Each row below holds a small network's activations on one input, seen along a few directions.
Each table varies a few parts of the input and shows all the possible inputs, shuffled.
A made-up example of a description, with smaller parts first: values(3) and (point or ring(11) or (line(6) and ring(8))).
Shared parts are said once, and a part with two or three values counts as separate values.
In the rows, zero is written as 128.

Rows:
x1: [131 135 145 119 126 125 118 133 144  97 106 133 137 148 131 114]
x2: [131 136 130 125 131 111 109 130 129  98 104 149 148 142 127 117]
x3: [145 136 110 136 117 131 128 105 126 150 138 132 131 110 120 143]
x4: [139 145 122 109 108 124 122 113 119 109 136 151 153 133 128 127]
x5: [132 119 101 136 148 131 133 130 149 143 122 123 116 110 103 141]
x6: [145 136 126 130 112 145 137 108 142 149 140 116 120 116 123 140]
x7: [137 139 142 107 119 154 138 117 142 114 143 130 152 127 123 115]
x8: [ 41  99 193 144  91 109 151 161   9 173 192 131 114 136 176 103]
x9: [138 124 122 132 151 124 123 144 151 117 102 106 108 136 134 132]
x10: [136 119 110 142 172 124 122 142 143 124 105 116 128 119 122 127]
x11: [132 121 106 129 132 128 129 125 155 135 120 121  99 132 121 149]
Describe the family of inputs behind these rows.
Answer: point or (values(2) and ring(5))
Which other rows does x9 become when the ring(5) part takes its other values? List them by row number.
Answer: x1, x6, x7, x11

Rows:
x12: [154 147 160 122 163 129  88 133 172  84  75 144 203 181 147  63]
x13: [200 174  61  89  72 127 131  89 172  98 118 128 116 111  99 180]
x14: [113 144 194  90  80 130 121 126 100  68 143 132 136 191 201 100]
x15: [180 153  89 133 185 106 104 141 145 113  73 141 176  86  53 125]
x16: [ 63  86 125 169 187 119 147 173 102 184 120 114  92  86  89 128]
x17: [ 86 115 163 158 143  80 122 193  38 148 115 111 122 160 175  83]
x18: [ 65  79 123 166 186  97 126 193 106 145  90 103  65 151 144 129]
x19: [ 86 121 164 164 142 103 141 176  34 186 146 124 148  94 121  81]
x20: [ 68  89  95 146 134 137 170 125 101 195 173 134  84  72  91 166]
x21: [129  92 100 174 212 114  98 154 196 119  62  93  85 143 124 138]
x22: [173 174 131  84  75 176 137  54 170  97 164 155 172 160 144 134]
x23: [116 149 172  90  41 160 150  87  92  99 195 155 154 151 158 132]
x24: [203 170  97  94 115  95  92 127 173  68  67 113  97 161 137 163]
x25: [110 136 170 122  77  94 127 162  60 141 141  95  69 168 207 122]
x26: [183 161  56 112 117 128 127  96 156 127 121 153 164  58  56 149]
x27: [150 149 146 125 180 154 119 113 152 111 120 163 237 124 103  63]
x28: [100 132 167 116  83 159 147  95  77 128 197 181 201  98 113  99]
x29: [ 97  89 131 132 114 107 131 169 132 136 122  85  13 160 171 164]
x30: [ 95 125 196 134 136 138 130 142  80 118 142 157 211 110 112  57]
x31: [139  94  73 152 159 164 147  89 188 175 138 128 107  62  77 178]
x32: [150 107  96 135 150 129 109 121 210 107  91  81  36 159 156 173]
x33: [181 149  90 129 186  81  86 161 151  75  43 130 152 151 110 128]
x34: [ 88 124 144 136  83 119 146 131  43 203 198 130 139  73 118 128]
x35: [ 96 126 207 129 131 113 110 160  93  86 104 138 181 169 165  60]
x36: [113 142 150 120  40 122 160 124  55 173 195 115  89 127 166 154]
x37: [155 102  66 128 121 164 154  82 196 139 142 108  64 122 123 208]
x38: [158 150 118 106 115 178 124  65 153 128 164 185 221 110  90  99]
x39: [172 175 164  87 107 143 104  97 188  72 108 127 151 192 187 103]
x40: [ 95  91 100 125  85 133 171 128 120 163 178 108  38 126 132 196]
x41: [124  94  91 173 220 139 121 133 184 153  96 109 117  84  72 137]
The inputs of x15 and x41 match in every part but one. If x33 is changed in the same way as x15 into x41, which row does it become?
Answer: x21
Describe the family of inputs behind these rows.
Answer: ring(5) and ring(6)
Which other rows does x23 become when the ring(6) part takes its other values? List them by row number.
Answer: x13, x22, x36, x37, x40
A walk changes only the ring(5) part. It starts at x18 and steps to x16. List the rest of the walk in order.
Answer: x20, x40, x29

Rows:
x42: [ 60 115 196 132  80 119 149 155  23 161 190 128 141 132 175  96]
x43: [136 124 142 123 144 121 107 135 157  91  89 118 114 148 135 131]
x44: [ 44 102 188 140  90 112 158 164  27 173 183 111  98 136 158 113]
x45: [123  98  92 136 165 150 137 122 169 151 139 126 107 111 112 150]
x46: [119 110 123 127 143 151 129 113 171 136 129 142 134 117  93 132]
x47: [150 144 101 115 109 127 127 104 129 121 136 140 149 105 104 146]
x48: [ 73 128 211 121  75 127 150 150  18 150 192 145 160 140 175  81]
x49: [175 166 135 102  98 146 118  93 152 102 131 136 155 149 145 117]
x50: [144 124  77 128 130 123 139 125 137 141 137 125  93  92 110 173]
x51: [154 150 148 111 138 134 106 122 145  70 105 135 161 157 152 104]
x52: [151 129  87 123 122 129 130 121 164 139 123 114  82 138 144 161]
x53: [118 106 103 145 149 146 141 114 164 139 129 135 120 123  95 144]
x54: [134 122 123 134 145 156 125  94 156 129 134 140 162 119 112 127]
x55: [144 136 138 124 140 163 125  87 151 116 137 156 180 126 112 109]
x56: [157 150 112 112 102 133 117 101 156 118 124 130 137 152 138 135]
x57: [146 136 103 120 110 130 131 116 162 128 118 114  97 150 126 155]
x58: [141 139 116 145 159 111 109 138 130 128  94 135 166 127 113 103]
x59: [ 48 107 204 135  81 111 150 161  31 169 180 128 110 132 156 103]
x60: [138 125 115 153 169 114 124 152 136 134  91 109 127 113 108 121]
x61: [155 143 128 114 104 135 118 107 164 124 115 119 109 140 128 145]
x62: [162 158 114 106 102 136 132 101 126 105 141 158 166 106 108 125]
x63: [138 132 126 121 142 119 105 129 150  86  99 129 141 161 145 122]
x64: [133 109 100 132 163 114 120 148 157 107  97 113  85 147 151 147]
x65: [140 131  95 112 119 130 143 127 142 130 136 118 111  96  95 164]
x66: [157 157 139 134 155 126 110 131 125 112 100 141 186 123 121  86]
x67: [147 138 118 117 112 130 128 112 137 126 127 130 121  93  94 156]
x68: [139 131 132 147 161 113 109 145 137 133  85 124 138 115 103 112]
x69: [137 115  91 158 180 104 121 158 137 148  96 118 110 114 118 127]
x70: [129 117 114 129 149 117 125 147 157  92  94 115 101 152 138 138]
x71: [ 49  94 170 144 103 113 155 167  27 183 190 109  80 125 175 118]
The inputs of x58 and x68 match in every part but one. If x63 is changed in the same way as x58 into x68, which row does it become?
Answer: x43
Describe the family of inputs behind these rows.
Answer: line(5) and (point or ring(5))
